These are the activations of a small network on made-up records, seen along a few directions, one row for each record.
Each row is followed by the record's values for the fields Gubup, Gat, Zes, Soza, Rer.
Not every record has every field; a missing one is written absent.
The largest differences between rows may come from other fields.
Random noise pushes rows far along 9 fixed directions. That doesn't count. These rows show it; they differ only by the noise:
[ 375  304  254  286 -345  225 -202 -141 -153   47   13   86  422  196
 -553  122  -56  -73   12   18  366  -94  -49   42 -128]
[  89  607   45  285  -29 -423  -98   15   90 -542   85  -89  132   59
  219  143  111 -125 -164  -92 -622 -751  159   39  -51]
[-261  325    3 -272  184 -235  -78 -270  164 -179  114  -94   79   84
  386  -69    9  -20 -185  108 -228  259 -240  -38  221]
[-282   54  -32  287 -156  -33  -89   74 -322  -98  314  -88  468  -87
 -255   59  -24 -122  284 -115 -306  106  -54  191   11]
[ 128  188  227  212   45  162  175 -153 -271 -131  583  -62  287  360
 -204    3  321  241  -32  320 -542   59   55  208  -85]
[ 111  217   34  196 -181   64  -28   88 -132 -161 -142  -26  216  255
 -335   49   42 -113   22  -35 -145 -200 -116   77 -130]
[-395  334  440  271  -34   -2  -93 -172  -22   -1  300  -10  616 -132
 -478   52   79 -135  445  -95 -279  127 -245 -134  -47]
[ 483 -165  -73  477   66  269    9 -246  -10 -308  240 -180  108  160
 -179   79   77  233  -28 -110  203 -357  374  -81   19]
[ 185  -41 -350  120  -24  -72  -85  -96  -89 -514  -90 -193    5  319
  -18   70   -6  -55 -109 -151    7 -255   24   -9   90]
[   8  264   82   73 -244  154 -374  -25 -130    5  192   51  326  187
   38  -94 -267  -73 -243  262 -164  348 -365  259  121]
[ 401  599   76 -241 -268 -187  201   48  -79  451 -345  144   62 -102
   40  173  109  -38 -280    7  609 -197  363  262 -202]

[-106 -498 -184  -27   41  261 -514 -176  463 -397 -571  -42 -241   16
 -198 -211 -395  -37   95 -110  262  191 -592 -397   91] => {Gubup: t2, Gat: w2, Zes: s3, Soza: b2, Rer: y2}
[-501 -487 -444 -128  252 -282  302  -31  -70 -426  -39 -236  -90 -154
   58    3   98  -14  340 -266 -202   23  113  -53   37] => {Gubup: t2, Gat: w2, Zes: s3, Soza: b1, Rer: y1}
[ 322  -75 -153   82  257   21    3  -39  314   96  210 -105 -347 -318
  720 -127   94  213 -403   75   45 -281  445   68  269] => {Gubup: absent, Gat: absent, Zes: s1, Soza: b1, Rer: y2}
[ -64  385  108 -238 -134  -77  -95  155  179  278 -117   32 -126 -233
  369  -83   75 -121 -177  127   97  208 -183  162   87] => {Gubup: absent, Gat: absent, Zes: s2, Soza: b1, Rer: y1}
[ -52  159  323   13 -345 -575 -544  -26  -65  163  308  457  195 -410
   40  172 -568 -224 -127 -129  120 -280  249  144  -31] => {Gubup: t3, Gat: w2, Zes: s2, Soza: b2, Rer: y1}
[-469 -180   44 -511  131  -31  234   52  -40  122 -318   27  -20  193
 -197 -126   15  -93  253   21 -223  566 -418 -115 -253] => {Gubup: t3, Gat: w5, Zes: s2, Soza: b2, Rer: y1}
[  71 -449 -525  285  207  -20 -437 -151  598 -801 -541 -358 -436 -143
  344  -40 -309 -141  -32 -531  199 -466 -152 -481  360] => {Gubup: absent, Gat: absent, Zes: s3, Soza: b1, Rer: y1}
[  99  272  300  262   31   61 -157 -201   84  143  294   91  354 -235
   26   59 -168  141   24   35   56   11  114  -94  -35] => {Gubup: absent, Gat: absent, Zes: s3, Soza: b2, Rer: y2}
[ 245 -726 -402  -42 -198   69  222  457 -359  241 -106   44 -254  -87
 -118   47   -8    4    1 -141  340   -3  508  327 -129] => {Gubup: t3, Gat: w5, Zes: s2, Soza: b1, Rer: y1}
[-146  620  553    0  -99 -117 -260  -47  334  188 -199  110  219 -111
  -19  -58  -85 -119  -51  167 -166   72 -378 -107 -127] => {Gubup: absent, Gat: absent, Zes: s3, Soza: b1, Rer: y2}
[  45 -197    2 -160  428   -3  -62 -168  375 -211  246  -64 -454   93
  568 -212  142  366 -312  262 -311   36  -51 -127  211] => {Gubup: absent, Gat: absent, Zes: s2, Soza: b2, Rer: y2}
[-388 -120   -6  -21  295 -359  -99 -685   88 -186  591  -46  153 -379
  156   19  -82  192  280 -125  161  358  213 -311  198] => {Gubup: t5, Gat: w2, Zes: s3, Soza: b2, Rer: y2}
[ 213 -217 -191   35  -85  -50   -7  -85 -200  -76  134  -36   30   46
 -258   84  147  -80   57 -158  357 -174  216   21  137] => {Gubup: absent, Gat: absent, Zes: s1, Soza: b1, Rer: y2}
[ 351 -330 -144  470   84  363  -99  -82  -70  -90  318 -143 -133  -51
  104  -42  -87  378   27  134   37   -4  318  -24   63] => {Gubup: t5, Gat: w4, Zes: s3, Soza: b2, Rer: y2}
[  81 -179 -188  440 -229  -45 -172  147 -422 -135  324  -34  348 -133
 -188   94 -169 -115  160 -110 -105 -165  191  263   56] => {Gubup: absent, Gat: absent, Zes: s3, Soza: b1, Rer: y2}
[-395 -371   30 -272  382  220   71 -191  244 -141  -94  -40 -221  366
  -77 -185  202   24   13  177 -259  558 -470 -364  174] => {Gubup: t1, Gat: w5, Zes: s3, Soza: b1, Rer: y1}
[-615   71  239  247  140  -62  -36  -18   49  162  260 -170  450 -536
   84  -53 -123   35  429 -136 -302  344  -50  -52  -41] => {Gubup: absent, Gat: absent, Zes: s3, Soza: b1, Rer: y2}
[  44 -326   36  324   39  301 -285 -376   78  155  278  -10  356 -263
 -227   69 -218  -77  196 -211  862  241  206 -342  193] => {Gubup: t1, Gat: w5, Zes: s1, Soza: b1, Rer: y2}
[-332 -508 -413   47  152 -127  -81  -73 -273 -340  245 -178  153   28
   26   27 -183   82  217 -165 -121  335  -30  -89  161] => {Gubup: absent, Gat: absent, Zes: s3, Soza: b2, Rer: y2}
[  16  525  494   -2  -16  -24   11 -173  144  403   97  193  360  -78
    1    7  -70   -2 -126  138  130   77   22  -42  -26] => {Gubup: absent, Gat: absent, Zes: s3, Soza: b1, Rer: y2}
[  23 -146 -230 -247  145   88  212  102   89 -100 -260  -49 -245  377
   -2  -86  150 -209 -199   -2   83  -15 -247  -60  221] => {Gubup: absent, Gat: absent, Zes: s1, Soza: b1, Rer: y1}
[-418  407  256   28   77 -402  200   36   35   80  137  140   87 -288
  152  -54   85   13  200    9 -529 -158  147   19 -269] => {Gubup: t5, Gat: w2, Zes: s2, Soza: b2, Rer: y2}
[ 209  -33  265  126 -359   80 -258 -283 -175   -6  269  203  346  -65
 -675  183  -41  -17  244    7  656   16   40  -64 -120] => {Gubup: t2, Gat: w2, Zes: s2, Soza: b2, Rer: y1}
[-309 -358  -67 -481  666   23  737 -281  256 -138 -201 -212 -416  264
  105 -159  611  188  196 -109  -66  186  -37 -446   80] => {Gubup: absent, Gat: absent, Zes: s2, Soza: b1, Rer: y1}
[ 555 -594   53  636 -135  855 -174  -47  -50  110  328  -47   16  -38
 -543  -36   -4  348  138   -7  379    3  132  -27   -7] => {Gubup: absent, Gat: absent, Zes: s1, Soza: b2, Rer: y1}
[ 184 -449  372  289  275  655  237 -244   35   50  156  -41   26  383
 -710  -13  158  292  248   11   93  142   91 -238 -162] => {Gubup: t1, Gat: w3, Zes: s3, Soza: b1, Rer: y1}
[ 180  -94  -98  471   92   88 -152  102  281 -105  107 -136  -29 -302
  395  -42 -224  -55 -127 -154  -12 -469  194  -20  195] => {Gubup: absent, Gat: absent, Zes: s1, Soza: b1, Rer: y1}
[ 298 -109 -483  229  -99 -352  146  121 -405 -323  230 -164   14  -26
  322  179   -2  115 -224 -175   23 -486  749  287   19] => {Gubup: absent, Gat: absent, Zes: s3, Soza: b1, Rer: y2}
[-267  548  288  102   36  -77  364  225 -150  101 -177   28  274  183
 -151   -8   80 -159  228  132 -602 -124 -110   18 -261] => {Gubup: t5, Gat: w4, Zes: s3, Soza: b1, Rer: y2}
[-117 -126  -67   31   84  -85 -157  174  147  310  209   69  -11 -233
  660 -120 -568   40 -270   32  -48  102  217  257  236] => {Gubup: t3, Gat: w3, Zes: s1, Soza: b1, Rer: y2}
[ 252   81  -79   58 -243   88 -356  272   22  -44 -147  127  -81  161
  158  -91 -289  -24 -311  110   22  -61 -183  185   11] => {Gubup: absent, Gat: absent, Zes: s2, Soza: b2, Rer: y2}
[ -17   43  -18  150 -215  246    0  500  -63  571 -208  146  276 -206
 -104  -79 -295 -327  -37  -77  310   22  -56  266   66] => {Gubup: absent, Gat: absent, Zes: s1, Soza: b1, Rer: y2}
[ 167 -277   63  149   40  185   96 -243  -72   81  328   88  -84   89
 -227 -115  110  225   17  204   99  130  164    7  -40] => {Gubup: t5, Gat: w2, Zes: s1, Soza: b1, Rer: y2}
[-127   59  242  398  -58  241 -326  215  104  131  332   94  233 -268
   28 -152 -209   29  127   48 -418   46 -187  119   28] => {Gubup: absent, Gat: absent, Zes: s2, Soza: b2, Rer: y2}

Which values does each new row have?
[ 308  517  101 -336    2 -215  489  -91 -144  263  -42   29  -89   99
  -87  173  587  187  -98  133  145 -216  353  120 -353] => {Gubup: absent, Gat: absent, Zes: s1, Soza: b2, Rer: y2}
[ 231 -491 -428 -215  568  -57  529 -110   80 -447  -17 -244 -672  451
  286   45  379  317 -281  -77 -177 -345  546  -69   96] => {Gubup: t1, Gat: w3, Zes: s3, Soza: b1, Rer: y1}
[  31  116    7  314 -218  -12 -144  165 -204   24  353   31  252 -223
  187    9 -210  -80 -161   40 -252 -106  142  302  100] => {Gubup: absent, Gat: absent, Zes: s3, Soza: b1, Rer: y1}
[ 304  -49 -127  -46 -273   73   20  240 -189  -69 -324   50 -247  225
 -182   35  163   15  -96    1  100 -196  -19   84 -180] => {Gubup: absent, Gat: absent, Zes: s2, Soza: b2, Rer: y1}
[-221  142  142 -188   32  -41  494  420 -206  237 -166   71  -48  130
 -145  -79  362 -157   76  170 -538  -14 -185  242 -175] => {Gubup: absent, Gat: absent, Zes: s1, Soza: b1, Rer: y1}
[ 148  334  454 -287 -221 -577 -417 -368  146  151  -53  494  201   -7
   21  180 -625 -300 -325 -117  716 -232  150 -160   -7] => {Gubup: t3, Gat: w2, Zes: s2, Soza: b1, Rer: y1}
[-110   93  217 -483  249 -137  489   15  375  397 -414   48 -291 -161
   51  -38  380  -18  -20  -82  377  -23   83 -278   40] => {Gubup: absent, Gat: absent, Zes: s1, Soza: b1, Rer: y1}
[ 344 -109   24  312 -137  228 -435  -28  154 -197  193   72   33   10
  215 -139 -383  107 -326  228   97 -141   48  124   65] => {Gubup: t2, Gat: w2, Zes: s2, Soza: b1, Rer: y2}
[-139   81  160  762 -209  316 -588   79   76 -381    2  -72  421  -82
 -150  -70 -538 -126  204 -105 -572  -88 -493 -162 -118] => {Gubup: absent, Gat: absent, Zes: s3, Soza: b2, Rer: y1}
[ 250   42  299  301 -216  526  -93  402  145  349 -368  168   41   54
 -233 -131 -274   -5  -63   34  213  -85 -218   17 -193] => {Gubup: absent, Gat: absent, Zes: s2, Soza: b2, Rer: y1}
[ -73  -28    4  133  -12  282  491  720 -131  313 -618   73 -149  162
 -290 -149  157  129   65   46 -719 -215  -61  224 -549] => {Gubup: absent, Gat: absent, Zes: s3, Soza: b2, Rer: y2}
[-488  444  207 -321  175 -323  226 -202  206  147 -151  -89  110 -423
   93   74  250  -86  429 -286  108  163  -81 -268 -129] => {Gubup: absent, Gat: absent, Zes: s2, Soza: b2, Rer: y1}
[ 120  263  463 -100  323  -34  158 -439  358  278  285   27  -29 -219
  172  -33  298  363  -91  171  184    9  256 -334  -78] => {Gubup: absent, Gat: absent, Zes: s1, Soza: b2, Rer: y2}
[-325  227 -209 -561 -358 -383   73  310 -528  250 -135  132  109  139
 -161    2  160 -403  -20  120  -92  368 -320  452   30] => {Gubup: absent, Gat: absent, Zes: s1, Soza: b1, Rer: y2}
[  58  365  -14 -195 -103 -236   97   60 -118 -199 -403   -5   20  429
 -194  106   60  -54  -78   30  -82 -138 -201  -39 -250] => {Gubup: absent, Gat: absent, Zes: s3, Soza: b2, Rer: y2}
[ 311  224  162  419  -43 -117 -393 -300  279 -297   55  -52   32 -336
   38  144  -33  164   64 -158   96 -398  213 -321 -105] => {Gubup: absent, Gat: absent, Zes: s3, Soza: b2, Rer: y2}
[ 436   36 -141  137 -289   58 -495   20   34   -9  123  157    8   17
   94   11 -216 -212 -391   47  411 -144   -3  168  330] => {Gubup: absent, Gat: absent, Zes: s1, Soza: b1, Rer: y2}
